These are the activations of a small neural network, seen along a few directions. Each row is one input.
Each table varies a few parts of the input and shows all the possible inputs, shuffled.
A made-up example of a description, with smaller parts first: one of 2 separate values, together with either a single point or one of 11 places along a line or (one of 5 places around a ring, together with one of 6 places along a line).
Shared parts are said once, and a part with two or three values counts as separate values.

Other details of the inputs shift rows strongly along two fixed directions, in all tables alike. That doesn't count.

A family of inputs:
R1: [ 20 -11  21   6   9  11 -29   3  27  54  17 -23  33  31]
R2: [ 14 -22  14 -68 -50  68  35 -11 -76  34 -17  46 -31   6]
R3: [ 77  49  -2 -31  -8 -27 -28   6  64   1  12  18  50   6]
R4: [  6  42 -57  44 -39 -95   8   4  65 -77  37 -25 -25 -45]
R5: [-45 -13 -55  24 -62  11  76  20 -83 -62   1  12 -83 -33]
R6: [ 73  35  -2 -23  -1 -12  -9 -35  66   2  16  14  64  -4]
R7: [ 19 -15  26  -6   6   2 -23   0  42  46 -12 -10  18  43]
R8: [  8  -7 -12 -60 -16  75  45  12 -74  29 -24  56 -23 -11]
R9: [  7 -15  23   8  17   0 -23   7  36  59  12   4  31  21]
R10: [ 17   9   7   2  32  23 -11  13  36  33   1 -19  32  45]
R11: [  1  21  28  -8  47   7 -11   5  32  23 -14 -14  40  22]
R12: [-61 -19 -20  70  11 -65  -3  16  26 -62  18 -49 -28 -44]
R13: [-57   0 -50   9 -51   4  65  11 -91 -70 -16   1 -76 -58]
R14: [-48 -31 -42  17 -91   0  60   0 -78 -52   2  10 -93 -28]
R15: [  2 -37   1 -75 -40  55  31  -4 -69  34 -19  62 -27  -2]
R16: [ 14   5  37  -3  38  -6 -45 -17  17  19 -19  -6  26  34]
R17: [ 80  30  -9 -18  -7 -15 -18 -26  64  -1   6  13  66   0]
R18: [ 65   9 -33 -88 -52  39  38 -30 -48 -12   0  87  21 -46]
R19: [ 67  22 -27 -76 -64  48  34 -31 -50 -12   0  86  23 -37]
R20: [  5   4  43  -1  42  11 -32   4  28  26   1 -13  37   0]
R21: [ 14  45 -45  46 -43 -91  13   2  60 -85  43 -35 -23 -33]
R22: [ 17 -10  33   6  37  19 -20  10  38  41  13  -8  22  13]
R23: [ 13  -1  36   3  37   9 -41  13  25  23  -9 -13  40   4]
R24: [ -47  -32  -46    9  -85   -1   60   -3  -75  -44   -4    3 -100  -40]
R25: [  9   5  31   2  32  20 -45   6  22  21   4 -23  45  11]
R26: [  9  16  21  -5  42   5 -19  15  29  20 -24 -14  43  26]
R27: [ 16  -7  22  -3  20  28 -30   1  45  25   1 -16  19  43]
R28: [ 16 -13  32   2  19   3 -17   1  33  59  13 -13  26  21]
R29: [-33  -5 -37  83  -4 -54  25  26  32 -53   8 -62 -41   3]
R30: [-53  -3 -18  83  13 -74 -11  -8   7 -49  20 -52 -38 -35]
R31: [-58 -14 -31  12 -67  10  45   2 -83 -85 -11  10 -81 -47]
R32: [ 15  -9  21  -7   2  12 -27  -7  39  44   2 -20  22  51]
R33: [-31 -25 -23  88 -27 -67   6  16  24 -32  24 -65 -41 -11]
R34: [ 4  0  4 -7 27 -5 -2  5 43 64 -9 -4 28 30]
R35: [ -9 -20  11 -79 -17  66  18  -1 -77   0 -31  62 -16 -23]
R36: [ 4  1  9 -1 22 -4 -2  8 40 57 -4  3 35 43]
R37: [ 21  29 -62  61 -54 -71  10 -28  54 -91  39 -51   3 -29]
R38: [  0   6  43 -13  35  12 -30  -7  40  16 -14 -11  27  20]
R39: [  8 -16  19   0  23   0 -22   4  39  66   6  -3  24   9]
R40: [ 20 -13  27  -2  25  17 -26   8  47  27 -12  -6  15  37]
R41: [ 12 -22   7 -46 -27  81  24  14 -81  26  -4  65 -20 -20]
R42: [-41  -1 -30  80   1 -52  33  16  35 -51  18 -62 -44  -1]
R43: [  4 -19 -13 -66 -11  66  48  17 -74  22 -20  63 -18  -8]
R44: [ 10   8  44   6  50  -5 -38 -16   8  32   6  -9  34  12]
R45: [  4   7  31 -11  25  21 -43  -5  35  11 -11 -21  35  31]
R46: [ 10  27  18   0  45  -1 -30 -12   6  24  -5 -20  45  44]
R47: [-51 -19 -29  73  -6 -50   8   7  49 -50  12 -50 -59 -14]
R48: [ 68  22 -32 -82 -57  47  35 -34 -47  -5  -5  80  15 -49]
R49: [-51 -18 -25  80 -12 -49   8  10  47 -58  17 -43 -52  -2]
R50: [-35  -4 -11  90   4 -73 -15  -1  -2 -59  16 -61 -32 -20]
R51: [  5  23  17  -6  37  15 -23   8  26  18 -11 -24  47  33]
R52: [-11   5  14 -17  56  -4 -13  12  36  23 -16   3  44  13]
R53: [ -3 -16  12 -73  -8  50  10 -21 -96   7 -26  67 -19 -12]
R54: [  4 -22 -13 -70 -28  50  50   8 -77  41 -20  58 -13   0]
R55: [   1   12   -1  -61   -2   51   27  -13 -103   22  -30   56  -11  -12]
R56: [  8 -35   2 -58 -15  70  27  16 -77  25  -5  64 -21 -29]
R57: [ 21  -8  22  10  27  27 -32  12  31  35  16 -18  29  24]
R58: [ -2  23  20   2  54 -12 -23  -9  15  30 -10   6  43  34]
R59: [  6  25  30  -2  55 -10 -18 -15  12  29  -9 -10  37  33]
R60: [ -47  -12  -29   31  -52   -7   37   -6 -115  -68    9   13  -74  -55]
R61: [-63  -6 -20  64  -1 -56  -3   1  39 -65   0 -54 -44 -28]
R62: [ 18  47 -54  49 -55 -83   1   5  54 -89  45 -46 -14 -23]
R63: [-51 -36 -30  75 -12 -75  12  13  32 -29  31 -49 -40 -24]
R64: [ -53  -11  -34   12  -53   -8   38  -20 -100  -71  -11    8  -91  -48]
R65: [ 12   3  17  -5  23  -2   4   2  37  56  -2 -14  29  42]
R66: [ -2  -8  30  -2  60 -16 -41  -9  14  32   4   8  38   3]
R67: [ -3   7  35  -2  42  -6 -42 -21  23  22 -10  10  29  31]
R68: [ -6   9  15 -10  65 -21 -20  -8  17  29 -11   7  41  24]
R69: [ -4   1  34   3  41  10 -38   9  31  27   0   4  43   1]
R70: [  6  43 -53  50 -46 -94   8   8  62 -84  42 -19 -18 -34]
R71: [ -8  19  19  -4  45   5 -16  11  34  23 -15   2  45  22]
R72: [   9    0   27  -65  -18   60   13  -28 -101    7  -24   50  -23   -3]
R73: [ 25 -14  27  11  32  16 -28  19  35  38   3  -8  25  17]
R74: [  3 -34   2 -71 -22  72  29   5 -66  15 -19  67 -31 -10]
R75: [-38  -2 -42  79 -27 -60  24  10  25 -37  22 -77 -33  17]
R76: [  0  -9  12 -61 -16  73  13   5 -88  18 -21  53 -12 -45]
R77: [ 12  -8  33  -6  30  19 -18  -1  50  30  -2  -7  12  33]
R78: [ -34    3  -42   22  -52  -12   55   -1 -119  -74  -14   -4  -74  -31]
R79: [-46 -20 -29  85   1 -51   6  18  37 -40  26 -52 -49 -33]
R80: [ 10  11  33  -4  34   5 -49 -24  14  17  -5 -16  31  41]
R81: [ 20  -1  11   0  18  -4  -4  12  34  53 -12 -14  32  46]
R82: [  61   27  -26 -100  -53   26   28    2  -47  -11    7   90    4  -40]
R83: [  8   1  36  -9  30  10 -38   3  37  13 -24 -11  30  24]
R84: [ 14   9  32   8  40   4 -51 -13   2  27   9 -19  41  22]
Each input here is: one of 6 places along a line, together with either one of 2 separate values or (one of 3 separate values, together with one of 4 places along a line).
Changing only the place on the line of 6 turns R30 into R66. The same change can be made to R61. Which row results?
> R35
Changing only the place on the line of 6 turns R11 into R26. The same change can be made to R72. Which row results?
> R16
Change only the choice among 3 separate values in R31. List by row number the other rows that result.
> R69, R71
Change only the choice among 2 separate values in R21. List by row number the other rows that result.
> R6
Change only the place on the line of 4 in R33. List by row number the other rows that result.
> R23, R50, R73
Change only the choice among 3 separate values in R35. List by row number the other rows that result.
> R12, R52
A walk changes only the place on the line of 6. It starts at R18 and steps to R48. List the rest of the walk in order.
> R19, R6, R17, R37

A family of inputs:
R85: [ 22  12  10 -18   6  -1 -14  -8  11   7  -7   4  27   0]
R86: [-26  -1 -34  69  -8 -72   1 -13  48 -52  25 -45 -15 -12]
R87: [ -9 -14  13  -7  26   9  -4   9   6  35  -6   4  13   7]
R88: [   0   11  -20  -52  -58   36   38    0 -104  -33  -11   48  -37  -44]
R89: [ -5   0  19  -8  25  18  -9  -2   2  13 -14  -5  13  26]
R90: [-2  2 16 -2 30 11 -5  1 -8 23 -8 -4 18 20]
R91: [ 12  -5 -33 -46 -66  34  53   1 -89 -22  -6  55 -47 -22]
R92: [ -40    2  -54   35  -68  -24   51   10  -70 -104   17   -6  -83  -67]
R93: [-12 -16  16 -13  21  16  -8   6  15  26 -12   4   7  11]
R94: [ -11  -12   -6  -34  -45   56   30   -3 -108  -19  -17   29  -51  -13]
R95: [ -7 -19  22 -10  15  15 -17   4  13  27  -5   2   3  11]
R96: [ 27   6   9 -12  11  10 -13  -2  16   4   0   9  23  -5]
R97: [  3   1  18   0  25  11 -17   0 -11  26  -3  -6  12  20]
R98: [-11  -5  14  -8  24  19  -5   2  11  21 -19   2  10  17]
R99: [ -8  -3  11  -2  30  12  -1   5   2  30 -13   3  16  12]
R100: [  2  -8  24   4  17  10 -18   3  -5  32   0   0  10  13]
R101: [-27   4 -31  68 -15 -69  -3  -6  44 -53  21 -57  -9 -13]
R102: [-31  14 -27  62   4 -79  -4  -4  44 -60  22 -36 -22 -20]
R103: [ 28   6  -1 -13   0   9  -4  14  24  14   4  11  18  13]
R104: [ 23   1   1  -9   4  16 -11  -4  18  10   7   8  29   1]
R105: [ 28  10   4 -11   0  16  -1   1  25  17   8   3  17   4]
R106: [ 23  15   6 -18  -5   4  -3  -5  20  21   1  -1  20   8]
R107: [ 24  10   3 -16   2   1   1 -12  23  21   5  12  14   9]
R108: [ -4 -17  19  -4  20   8 -13   8   3  37   1   2   8   6]
R109: [-46 -13  -5  80  -2 -57 -12   4  37 -44  15 -60 -37   0]
R110: [ 23   7   7 -16  13  -4 -11 -16  15   8  -3  16  20   0]
R111: [ 23  11   0 -19  -5  -3  -5   8  19  17  -2   7  21  17]
Describe the family of inputs behind these rows.
> either (one of 2 separate values, together with one of 6 places around a ring) or (one of 3 separate values, together with one of 5 places along a line)
Change only the choice among 3 separate values in R106. List by row number the other rows that result.
> R105, R107
Change only the place on the line of 5 in R86. List by row number the other rows that result.
> R91, R102, R107, R110

A family of inputs:
R112: [ -1  -9  18   6  21   4 -17  -2  14  24   0  -8  13  14]
R113: [-25  -8  -8  23  -4 -13  10   4 -18 -14   1 -14 -26  -3]
R114: [ -2  -9  18   3  21  10 -17   1  17  18  -3  -7  11  13]
R115: [ -8   5 -15  13 -13 -19   9  -3  -6 -31   6  -3 -15 -22]
R116: [-22 -10  -6  24 -10 -11   7   5 -18 -14   4 -17 -24  -7]
R117: [ 21  10   6 -12   1   5 -10  -6  14  12  -1   2  20  14]
R118: [ 14   5   8 -13  12  -4 -14  -4  21  10   0  12  21   0]
R119: [ -9  -2 -19  10 -19 -18  13   1   0 -25   8   1 -20 -20]
R120: [-30  -9 -10  17  -3  -7  14   4 -13 -19  -5 -12 -25  -7]
R121: [ -5  -2  16  -1  24   7 -13   6  13  18  -7  -3  10  17]
R122: [ 34  -2  -4 -79 -49  78  38  -1 -92  21 -16  68 -12 -12]
R123: [-24  -9  -5  22  -9  -6   6   8 -13 -20   1 -18 -25  -7]
R124: [ 20  13   9 -11   8   2 -13  -8  13   8   0   2  22  11]
R125: [ 15  13   8  -8  17  -3 -15  -5  17   6   2   5  26   3]
R126: [ -2   3 -18  14 -26 -15  13  -2  -1 -25   8 -11 -19  -6]
R127: [ 16   2   3 -12   9  -1  -8   1  28  18   3   9  19   5]
R128: [18  4  2 -8 10  2 -4  4 27 20  3  5 21  8]
R129: [-28 -10 -10  20  -4 -13  15   1 -17 -14  -2 -12 -24  -6]
R130: [ 18  15   6  -8  13   1 -14  -5  14   7   0   2  26   7]
Describe the family of inputs behind these rows.
> either (one of 2 separate values, together with one of 4 places along a line) or one of 11 places around a ring
A walk changes only the place on the line of 4. It starts at R120 and steps to R121. List the rest of the walk in order.
> R123, R114

A family of inputs:
R131: [-39  -5   8  70  41 -50 -16   3  56  14  12 -67   1  37]
R132: [  2   8 -25   3 -27  -7  24  -9 -41 -42   9  17 -22 -37]
R133: [ -7  21 -26  -5 -25 -10  26   1 -48 -47  -3  12 -18 -32]
R134: [ 58   3  23 -93  -8  69  -3 -12 -51  61  -9  76  43 -10]
R135: [ -7  32  -4  47  28 -61 -31  -5  72 -36   8 -53  23  16]
R136: [  5  -1 -33  -4 -44 -11  31   6 -25 -25  15  20 -34 -31]
R137: [  4  -2 -20  -1 -52  -3  15 -14 -37 -35   8   3 -28 -27]
R138: [ 56  16  25 -48  53  22 -31   5  89  81  -5  25  87  38]
R139: [-49 -23  -1   7  -5   5  18   1 -45 -17 -16   5 -46 -19]
R140: [  8  -1 -26  -5 -56  -3  27   0 -24 -32   9  11 -39 -17]
R141: [ 34 -15  43 -71  11  98  -1   8 -73  83 -30  46  23  29]
R142: [  5   9 -21   1 -37   1  18 -16 -40 -49   5   6 -29 -23]
R143: [-46 -16   6  66  49 -60 -21   2  59   5   0 -52   3  31]
R144: [-34 -24   0  20 -18  25  11  16 -49 -20  -2  -9 -41 -13]
R145: [  0  10 -16  47   8 -51  -8   4 102 -19  16 -49  15  20]
R146: [ 13 -11  67 -33  84  37 -57   7  55  78 -17   9  61  38]
Describe the family of inputs behind these rows.
> either one of 6 places around a ring or (one of 2 separate values, together with one of 5 places along a line)
A walk changes only the place on the line of 5. It starts at R145 and steps to R140. List the rest of the walk in order.
> R137, R142, R135
